A small network was shown many inputs. Here are its activations along a few directions, one row for each input.
In each table, some parts of the input vary, and every possible input appears once, in random order.
Descriptions start from the smaller parts, as in this example, which fits no table here: values(3) and (point or ring(11) or (line(6) and ring(8))).
Shared parts are said once, and a part with two or three values counts as separate values.

Other details of the inputs shift rows strongly along two fixed directions, in all tables alike. That doesn't count.

A family of inputs:
r1: [-37  23 -63 -11 -37   7  -7  49  34  38 -30 -74 -41   2]
r2: [ 67  25  63  35  63 -13 -13 -33  -8 -56  22  -6  12 -22]
r3: [-50   0  14  15 -45  -1   7  51   8 -13   2  -5  37  -9]
r4: [ 36  12 -62 -30   6  14 -44  37  37  39 -56 -25 -64   3]
r5: [ 21 -31  30 -25  26   5   2 -22  15  -7  12  12 -11  25]
r6: [-43   9   2   1   4   2   0  30  24   8   7 -30   2  18]
r7: [-25  -9   5  10 -37 -11  15 -26 -22   6  35  -6   3 -24]
r8: [ 21  29  -3  18  31  -8 -15   6  -5   1 -23  38 -17  22]
r9: [  5  28  21  -2  45  -7  12 -23  -4 -12   1  24 -11  45]
r10: [-31 -31   6  21 -36  -8 -21  26  11  13  10  -9  35 -30]
r11: [-32  -2  25  -7 -16   6   4   6  17   5  31  -8  34   2]
r12: [ 36  34 -49 -13  14  -5 -33   3  11  28 -40  10 -48   5]
r13: [-40  10 -47  39 -14  -6 -10   8 -12   6   8 -17  29 -46]
r14: [ 25 -38  37   1  40  33  25 -34 -19 -40   8  16  24  26]
r15: [ 13   0  50  45  22  -8  -9  17  14 -42  46 -51  42 -51]
r16: [-55  26  -2  17 -49  -8   7  -8  -3   2  19 -16  25 -16]
r17: [-31  42 -33   3 -27 -16   5  -2   2  28 -17 -41 -11   7]
r18: [ 11 -29  32  -8  59  27  20 -32 -11 -31  20  18  25  20]
r19: [-11 -48  15   4 -25  -2 -22  25 -15   3  26   5  26 -35]
r20: [-13  -3 -22   7 -29 -18 -24   0 -17  26  13  -1   2 -44]
r21: [-54 -27  -2 -12 -33  -8  -4   6   6  11  39 -38  16 -29]
r22: [-31  -4 -21   4 -60 -13   3   2 -14   9  21  -6  14 -49]
r23: [ 18  13 -29 -17  20  19  -2  29  26   7 -38 -25 -62  39]
r24: [ 13  49 -53 -14  18   0  -2   5  12  17 -44 -18 -78  36]
r25: [ 12 -17  54 -19  38  -1  17  -8 -10 -16   7  17  21  46]
r26: [ -8 -32   9   3 -42  -3   8  22  15  -7  12   6  24 -17]
r27: [-20   3   8  14 -31 -13  16 -24  -4   4  24   1  16 -10]
r28: [ 46  -3   0 -12   1 -15  11 -28   2  -9 -12  43 -18   7]
r29: [ 23  23  -8   3  20 -17 -19   1 -22   9 -24  22  -2  17]
r30: [ 26  18   6 -11   7 -15  10  -7 -18 -14 -28  33  -5  20]
r31: [-24 -29 -11  15 -13  23  17  14  -1 -17   3 -12  39 -26]
r32: [-39  21 -38  13  10  -1  11 -27  -2   6  29 -26  18 -20]
r33: [-40  -8  12  17 -28  -8 -14  50 -14  15   1 -11  45 -16]
r34: [ 18  22  12   1  14 -11   9  -4  -6 -25 -25  44 -10  26]
r35: [-16   1  -7  26  -8   4  20 -16 -20 -22  18  18  49 -27]
r36: [ 23 -45  44 -10   8   7  16 -25   1 -18   4  17   2  25]
r37: [-19 -13  18   4 -28   3   9  36  -3  -8   0   3  37   1]
r38: [  9  15  48  -3  39 -11  21 -34 -27  -5   9  31  13  38]
r39: [ 35  -1  -9 -31   6  16  -1  -1  25   6 -25  -9 -36  32]
r40: [ 22 -11  46   1  31 -10  18 -55  -9  -6  22  35   4  22]
r41: [ -6 -41  10  -9 -40  11   3  22  -6  -1  19   1  15 -34]
r42: [ 40  -3   5   3  19  -6 -15 -18 -10   8 -17  39 -21   0]
r43: [ 26   2 -11  -5  29  10 -27  41   9   8 -39   8 -29  25]
r44: [ 29  12 -35 -35  25   3  -7 -31   1  36  -6 -11 -77  -1]
r45: [-44  30 -81  21 -20  15  -3  -6   7  15  -3 -59 -23 -25]
r46: [-37  -7   8   1 -60   1   1  33  15  -2   2  -6  38 -25]
r47: [ 37 -16 -54 -49   2  20 -11   4  21  28 -25 -38 -94   5]
r48: [ 22  17  42 -11  28  -5  16 -43 -15  -4  18  39   4  26]
r49: [ 39  32 -23 -23  -3   0  -4  -9  12   5 -35  25 -33   9]
r50: [ 33 -49  40  14  56  23   2 -10 -30 -32  -4  42  40   6]
Each input here is: values(2) and (point or (line(4) and (point or line(5)))).
Question: The inputs of r29 and r33 match in every part but the values(2) part. If r7 is changed in the same way as r29 into r33, which row does it become?
Answer: r47
Question: A walk changes only the line(4) part. It starts at r43 and steps to r3. List the rest of the walk in order.
Answer: r23, r6
Question: Change only the values(2) part in r30. List by row number the other rows that result.
Answer: r37
Question: A walk changes only the line(5) part. It starts at r6 and steps to r25. List the rest of the walk in order.
Answer: r11, r5, r21
Question: Change only the values(2) part in r23. List by row number the other rows that result.
Answer: r24

A family of inputs:
r51: [-46 -36  29  28 -21  13  13  10 -14 -18  44 -10  78 -41]
r52: [  0 -43  67  14   0  -7  20 -35 -33 -41  37  47  44   1]
r53: [-37 -14   0   8 -38  -7  10  -6 -22   9  25  -9  17 -29]
r54: [-47   7  -1   6 -38 -16   5   5  -9  19  26   7  25  -6]
r55: [ 32  -3  51  -9  10  -3  29 -40 -40 -19  -4  67  19  44]
r56: [-20  16 -40 -14 -34  -6 -20  17  15  42  -7 -37 -30 -10]
r57: [ 61   9  17 -26  36  16   9  -6   1 -17 -44  37 -34  50]
r58: [-49 -29  38  31 -46 -10   9  19  -9 -17  42 -17  57 -32]
r59: [ 55   1   1 -23  51  22   9  -6  -6 -19 -48  39 -23  57]
r60: [ 14  36 -83  12  27   6 -33  31  22  33 -49 -45 -48 -18]
r61: [-47   3 -10   2 -46 -10 -17  20  17  15  12 -31   3 -19]
r62: [ 29   4  59  30  19 -13  -4  -5 -23 -37  18  32  42  -5]
r63: [ -7  73 -82 -12  51  12  -1 -20  45  30 -13 -90 -90  22]
r64: [-75 -16  29  30 -28  -2  10  30  -8  -9  28   4  77 -14]
r65: [-42   4  -9   2 -44 -15 -10  49  34  15   6 -54   2 -27]
r66: [ 55  -3  10 -28  43   2  -2 -21   4   2 -19  47 -42  48]
r67: [ 90  24  12 -21  68  -3  -5 -47 -28 -12 -33  59 -46  22]
r68: [-29   4 -34  -6 -16   5 -18  45  24  25 -20 -59  -9 -10]
r69: [ 32 -39  41  -4  20   3  19 -44  -9 -25  23  43  18   0]
r70: [-42 -19 -31  19 -24  13 -12  27   1   9   6 -44  16 -26]
r71: [ 86  16   1  -5  62  -9 -12 -38  -9 -13 -30  46 -42  24]
r72: [ 45 -34  42 -20  26   4  19 -57 -29 -24  26  53  24   5]
r73: [ 21   6 -71 -22  -2  15 -20  22  45  32 -21 -56 -62 -28]
r74: [ -6  30 -59 -23  -9   7 -21  47  44  33 -33 -39 -61   1]
r75: [-72   3  22  31 -63 -17  23   5 -11 -14  27  10  64 -10]
Question: What is each input in this table made of?
Answer: point or (line(4) and (point or line(5)))
Question: Change only the line(4) part in r66. List by row number the other rows that result.
Answer: r54, r64, r74
Question: Change only the line(4) part in r75. List by row number the other rows that result.
Answer: r55, r57, r59
